These are the activations of a small network on made-up records, seen along a few directions, one row for each record.
After each row come some of the record's fields: C, H, T, U, B, F, M.
Other fields move the rows too, some of them a lot.
Random noise pushes rows far along 3 fixed directions. That doesn't count. These rows show it; they differ only by the noise:
[-321  188  317 -195 -106  143 -495 -177 -276 -141 -211  491 -234 -327
  480 -363  260  -67  -48  193]
[  72 -176 -128  -93  138 -115  299 -239  340   -7  174  406  152 -560
 -320 -321   -3    9 -107 -219]
[ 293 -390 -148 -106  305 -172  512   71  271  -80   92   55  339 -507
 -527  -93  104  110 -338 -419]
[ 103 -171  369 -179  181   77 -236  523 -579 -324 -515 -339   56   25
  206  232  523  170 -512 -121]
[  85  -69  -77   36   59  -78  137 -207  227  -10   37  234   38 -134
 -216  -99  -29   69  -44  -99]

[-123 -162 -138   88   60  -54  441 -196  244  297  342  190  277 -710
 -316 -335 -390   81  -14 -340]
C=c4 H=h1 T=t2 U=u1 B=b2 F=f4 M=m2
[-118  355 -312  142  -55   95 -404 -304   28  237   87   98 -355  720
  346   23 -305 -278  544  328]
C=c3 H=h1 T=t4 U=u1 B=b1 F=f1 M=m3
[ 270 -166  -69 -276  139  -54  222  284 -112 -181  -22 -263  197 -240
 -128   95  122   -5 -241 -235]
C=c4 H=h1 T=t1 U=u2 B=b2 F=f2 M=m1
[ 471 -237 -308 -312  400   65  309  654 -318   -6  -69 -618  400   -1
 -166  242  -46 -348 -132 -446]
C=c4 H=h1 T=t4 U=u1 B=b2 F=f1 M=m3
[  83  -34 -180 -207  132  -63  245 -150  205  -29  287  599  -93 -473
 -107 -427  165 -234   81  -12]
C=c4 H=h1 T=t4 U=u1 B=b1 F=f4 M=m1
[ -66  -47   62 -160   42  192   -5  135 -312  102 -103  -32  174 -308
  182   -2 -181  -57  -13 -188]
C=c4 H=h1 T=t2 U=u1 B=b2 F=f4 M=m4
[ 215  -22 -216  218   12 -266  116 -179  455   58  183  218 -162  266
 -339   77  -17 -177   37  203]
C=c1 H=h2 T=t4 U=u1 B=b1 F=f2 M=m2
[ -78 -164   25 -157   -3  103  129  -60  -10   27   -2    1  179 -530
   -9 -229  -74  -73 -161 -235]
C=c1 H=h1 T=t3 U=u2 B=b2 F=f4 M=m4
[-143  -26  253  -15   28  236 -232  426 -757   35 -557 -856  180  473
  428  485 -139  330 -121  -84]
C=c3 H=h1 T=t2 U=u2 B=b2 F=f4 M=m4
[-109   69   30  169   33  115   78  116 -135  129 -195 -163   96  221
  -26  293 -179   97  108  -31]
C=c4 H=h2 T=t2 U=u1 B=b2 F=f4 M=m4
[-311   23  -20   40   38  116   95 -134  -36  269  -84  -25  238 -153
   35   29 -321  209  110  -55]
C=c3 H=h2 T=t2 U=u1 B=b2 F=f4 M=m4
[ 480  -86 -283  202  178 -214  198   81  259  -28   12 -281   38  587
 -414  453  -68    0  -66 -136]
C=c1 H=h1 T=t4 U=u2 B=b1 F=f1 M=m3
[-404    1   32  -64   97   63 -217  -59 -120  177   28    3  145 -366
  300 -461 -226   33  147   24]
C=c3 H=h1 T=t4 U=u1 B=b1 F=f3 M=m2
[ -72  326 -220   29 -244  -42  -17 -452  360   66  323  514 -267   28
   39 -215 -240 -387  500  212]
C=c3 H=h2 T=t1 U=u2 B=b2 F=f1 M=m3
[ -87  180  158 -106 -227   40 -332 -213  -93 -124  -92  443 -283  -38
  251 -161  196   39   -8  234]
C=c4 H=h1 T=t3 U=u1 B=b1 F=f2 M=m1
[ 141  375 -170   23 -138   78 -347 -226   27   46  -41   85 -279  570
  206  170 -222 -294  254  250]
C=c1 H=h1 T=t4 U=u2 B=b2 F=f2 M=m1
[ -26   27  272  406 -132   94  -51  267 -285  -12 -448 -463  -74  718
  -26  693   92  476 -142   93]
C=c4 H=h2 T=t2 U=u1 B=b2 F=f4 M=m4
[-394  299  147 -171 -155  356 -522 -279 -301  172 -110  430 -187 -322
  592 -329 -233 -355  222  140]
C=c1 H=h1 T=t2 U=u1 B=b2 F=f4 M=m4
[ 159  187  -30  187 -347   61 -125 -179   58   58   -7   23 -192  502
  -21  239 -260   79  179   93]
C=c3 H=h1 T=t3 U=u1 B=b2 F=f2 M=m1
[-305  603  138  247 -480  327 -650 -394 -269  246 -123  309 -478  639
  598  116 -467 -155  617  425]
C=c3 H=h1 T=t2 U=u1 B=b2 F=f4 M=m4
[ 199 -191 -254  -99  203   42  391   70   62  199   61 -130  342  -73
 -208  173 -219  114 -151 -271]
C=c3 H=h1 T=t2 U=u1 B=b2 F=f4 M=m1
[-130  172  173 -142 -245  223 -472  -70 -275  -37 -223   77 -185   33
  405  -41    1  -90  -64  116]
C=c1 H=h1 T=t3 U=u1 B=b2 F=f2 M=m1
[-130   -9   90   82  -52   94   20  -10  -79    4   25 -364  176  -56
   90  -38 -273  194  108  -90]
C=c4 H=h1 T=t1 U=u2 B=b2 F=f3 M=m2
[  89 -204   -2   92  134  -98  115  271 -181  -24 -247 -550  205  256
  -59  320  110  352 -229 -211]
C=c3 H=h1 T=t3 U=u2 B=b1 F=f1 M=m3
[  31  376 -135 -185   36  278 -631  119 -363   70 -134  -14 -388  489
  554   50  -33 -721  293  222]
C=c1 H=h1 T=t4 U=u1 B=b2 F=f1 M=m3
[ 356 -347  -69  121  182  -62  537  340  103  -34  146 -687  414  -40
 -500  261 -193  241 -150 -426]
C=c3 H=h1 T=t1 U=u2 B=b2 F=f3 M=m2
[-127   21  452 -163   43  170 -611  507 -697 -262 -638 -258 -233  315
  523  220  667 -189 -246  262]
C=c1 H=h2 T=t4 U=u1 B=b1 F=f4 M=m4
[ -50 -125  183  -65  165  -73  -22  289 -192    5  -88  144   60 -475
   48 -177  342   42 -308 -163]
C=c4 H=h1 T=t2 U=u1 B=b1 F=f1 M=m2
[-137  139  149 -204  -10   71 -238  248 -417 -172 -197 -166  -21   17
  409   22  159 -170   10   58]
C=c4 H=h2 T=t1 U=u2 B=b2 F=f1 M=m3
[ -34   93 -174 -400   39  148 -143 -100    5   18  119  325  -52 -573
  269 -429   -3 -595  110  -48]
C=c1 H=h1 T=t1 U=u2 B=b2 F=f1 M=m3
[ -69  274  131  114 -409  -29 -205 -329  208  -86   29  511 -280  221
    0    3   27  135   92  282]
C=c3 H=h2 T=t3 U=u1 B=b2 F=f2 M=m1
[ 134  257   83  346 -317 -181  -60 -375  356  -94   59  553 -472  635
 -224  239  180  240  149  437]
C=c3 H=h2 T=t2 U=u2 B=b1 F=f2 M=m4
[-284   87  292  108  -87  203 -276  252 -521   65 -550 -521   72  450
  342  462    9  397  -92  109]
C=c3 H=h2 T=t2 U=u1 B=b2 F=f4 M=m4
[-212  251   77  203 -211  185 -416 -224   53   79  -79 -240 -207  541
  304  110 -316  -92  402  347]
C=c1 H=h2 T=t1 U=u1 B=b2 F=f3 M=m2
[  60  -64   95  432 -200 -184  -14 -219  311 -104  -38  -17 -114  437
 -316  263  108  344 -151  206]
C=c1 H=h2 T=t3 U=u1 B=b1 F=f3 M=m2
[ 289 -149  -10  234  -93 -156  288   -2  266  -70   61  166 -167  174
 -407  210  273  225 -153  -91]
C=c3 H=h1 T=t3 U=u1 B=b1 F=f4 M=m3
[-290   97  119 -202  -60   22 -153 -156  -38  -23 -109  461    0 -374
  202 -302  295  119  -80  193]
C=c3 H=h2 T=t2 U=u1 B=b1 F=f2 M=m1
[ 181 -145 -119    1  132   66  200  277  -55  -14    2 -664  286   63
  -99  195 -274   97   52 -225]
C=c4 H=h1 T=t1 U=u1 B=b2 F=f3 M=m2
[ 310 -166 -379 -175  252 -146  470  177  241   20  199  -68  304 -168
 -410   57   15 -377   11 -273]
C=c4 H=h2 T=t4 U=u1 B=b2 F=f1 M=m3
[-332  -31   51  140   68  144    2   41 -248  204  -98 -689  388   76
  167  -55 -570  386  154 -181]
C=c3 H=h1 T=t4 U=u2 B=b2 F=f3 M=m2
[-343    9   92  196 -153  121  -58 -219 -107  168  -17 -414  252   62
  145  -30 -443  431  112  -60]
C=c3 H=h1 T=t3 U=u2 B=b2 F=f3 M=m2
[ 200 -162 -276   13   10  -73  353 -118  272  113  116 -155  193   79
 -333  133 -278  255 -119 -209]
C=c3 H=h1 T=t3 U=u1 B=b2 F=f2 M=m1
[  92  -81   35  102  205   24 -182  311 -167  100 -168 -467   35  307
   16  140 -101  -85  -33  -45]
C=c1 H=h1 T=t4 U=u1 B=b1 F=f3 M=m2
[ 107 -147  229 -153  -67   14 -113  277 -153 -266 -304 -117   23  -19
  -41  208  439  145 -510  -39]
C=c1 H=h2 T=t3 U=u1 B=b2 F=f2 M=m1
[-101 -117   32 -111   95  199    1  205 -419  169 -238 -438  306  -29
  204  197 -273  168  -69 -207]
C=c3 H=h1 T=t2 U=u1 B=b2 F=f4 M=m4
[-104  -77   12 -325  149  146 -104  245 -269 -138   -1 -283  134 -415
  285 -160   61    6 -146  -50]
C=c3 H=h1 T=t1 U=u1 B=b2 F=f3 M=m1
[ 224 -122 -113  177   59 -211  132   43  184  -61   86 -199   -8  471
 -247  317  -13   44  144   99]
C=c4 H=h2 T=t1 U=u1 B=b1 F=f1 M=m3

Here are new rows. What are their fields?
[  87   11 -195  155   84  110  138  -32    5  209  -86 -416  129  355
  -88  181 -538 -138  229 -174]
C=c1 H=h1 T=t4 U=u2 B=b2 F=f4 M=m4
[-140  334  -64  575 -380 -129 -209 -589  362  153  102  191 -366  740
   48  115 -337  185  499  360]
C=c4 H=h1 T=t3 U=u2 B=b1 F=f1 M=m3
[ 129   37  -31 -182  137  104 -159  501 -452 -100 -284 -507   37  437
  192  348  157 -341   45  -31]
C=c4 H=h2 T=t4 U=u1 B=b2 F=f1 M=m3
[-345 -180  259 -227  128  123 -258  197 -351 -115 -101 -235  216 -571
  402 -333  133  177 -166  -35]
C=c3 H=h1 T=t1 U=u1 B=b1 F=f3 M=m2
[ -31  -39  325 -313  -30 -103 -256  201 -226 -404   16  414 -207 -481
  166 -191  645 -110 -238  279]
C=c3 H=h2 T=t1 U=u1 B=b1 F=f2 M=m1
[-259  213  -72 -217   70  141 -454  -22 -319   76  -69  122  -86   16
  522 -245   -4 -276  231  159]
C=c3 H=h1 T=t4 U=u1 B=b1 F=f1 M=m3
[ 115  218  -38 -153  -16   41 -191  188 -167  -79  -33   98 -181  266
  135  131  189 -517  170  119]
C=c3 H=h2 T=t4 U=u1 B=b2 F=f1 M=m3
[  29  -83    9 -133 -188 -156  230 -216  390 -175  252  569   -1 -588
 -309 -309  173   60 -163   -7]
C=c3 H=h2 T=t3 U=u1 B=b2 F=f2 M=m1
[  92 -172  -60 -260  220   -7  -74  134    9 -117   80   45   14 -379
   42 -176  202 -328  -78  -97]
C=c1 H=h1 T=t1 U=u1 B=b1 F=f1 M=m3
[   0 -377    8  -25   89  -91  322  182  -43   13   24 -385  442 -410
 -249   17  -30  455 -469 -393]
C=c3 H=h1 T=t3 U=u1 B=b2 F=f2 M=m2
[  30  -80 -334  217  106   20  277  -72  292  245  221 -628  284  253
 -208  113 -657  230  281 -170]
C=c3 H=h1 T=t1 U=u1 B=b2 F=f3 M=m2
[ 287  107    9 -150   -6  111 -177  425 -390 -143 -208 -360 -128  391
  228  340  171 -280   -5  -12]
C=c3 H=h1 T=t1 U=u2 B=b2 F=f1 M=m3
[-198  239 -485  208 -150  -96   23 -820  653  315  492  424 -141  142
  -50 -308 -633  -97  725  216]
C=c3 H=h1 T=t1 U=u1 B=b1 F=f1 M=m3
[ 144  102  242  189 -344  -38 -201  115  -80 -228 -253  -89 -221  596
  -55  438  234  308 -192  195]
C=c3 H=h2 T=t3 U=u1 B=b2 F=f2 M=m1
[ 149  -63  -60   68  -29  -55    7    7  -37  -27 -167 -273   31  414
 -107  299  -24  360 -139  -11]
C=c3 H=h1 T=t3 U=u1 B=b1 F=f2 M=m1
[-133   -1  -39   77  -68   23   79 -137  215   28  162 -133   92  -24
    1  -70 -285   26  284   94]
C=c4 H=h2 T=t1 U=u1 B=b2 F=f3 M=m2
[ 179   22 -233  174 -218  -32  192 -296  303  159  119  -55   46  308
 -268  182 -459  176  154  -69]
C=c4 H=h1 T=t3 U=u1 B=b2 F=f2 M=m1
[-482  283   83   83 -303  -49 -311 -529  127   83   -4  435 -233   16
  324 -273  -13  137  279  329]
C=c3 H=h2 T=t3 U=u2 B=b1 F=f1 M=m3
[-287  154   13 -344  -66  104 -161 -282 -105   96   52  341   80 -460
  341 -390 -175  -40   62   28]
C=c3 H=h1 T=t2 U=u2 B=b2 F=f2 M=m1
[  79  147  -25  144  -42   68  -59   -6  -67  137  -81   91 -124  312
  116  223  -83  -30   67   11]
C=c4 H=h1 T=t2 U=u1 B=b2 F=f4 M=m3
[  66 -231  262   75  -10   37  175  250 -185  -88    8 -442  289 -205
 -158   91   41  277 -289 -268]
C=c3 H=h1 T=t3 U=u2 B=b2 F=f3 M=m2
[-271 -137  236  -54   46   25 -140 -112   89   23  102  120   90 -473
   93 -403   -6  -55   -4  102]
C=c1 H=h2 T=t1 U=u1 B=b1 F=f3 M=m2
[  28  -88   99  106  159   70 -154  240 -244  -23 -305 -309 -159  609
   38  287  156  -67   54  116]
C=c1 H=h2 T=t4 U=u1 B=b1 F=f4 M=m4
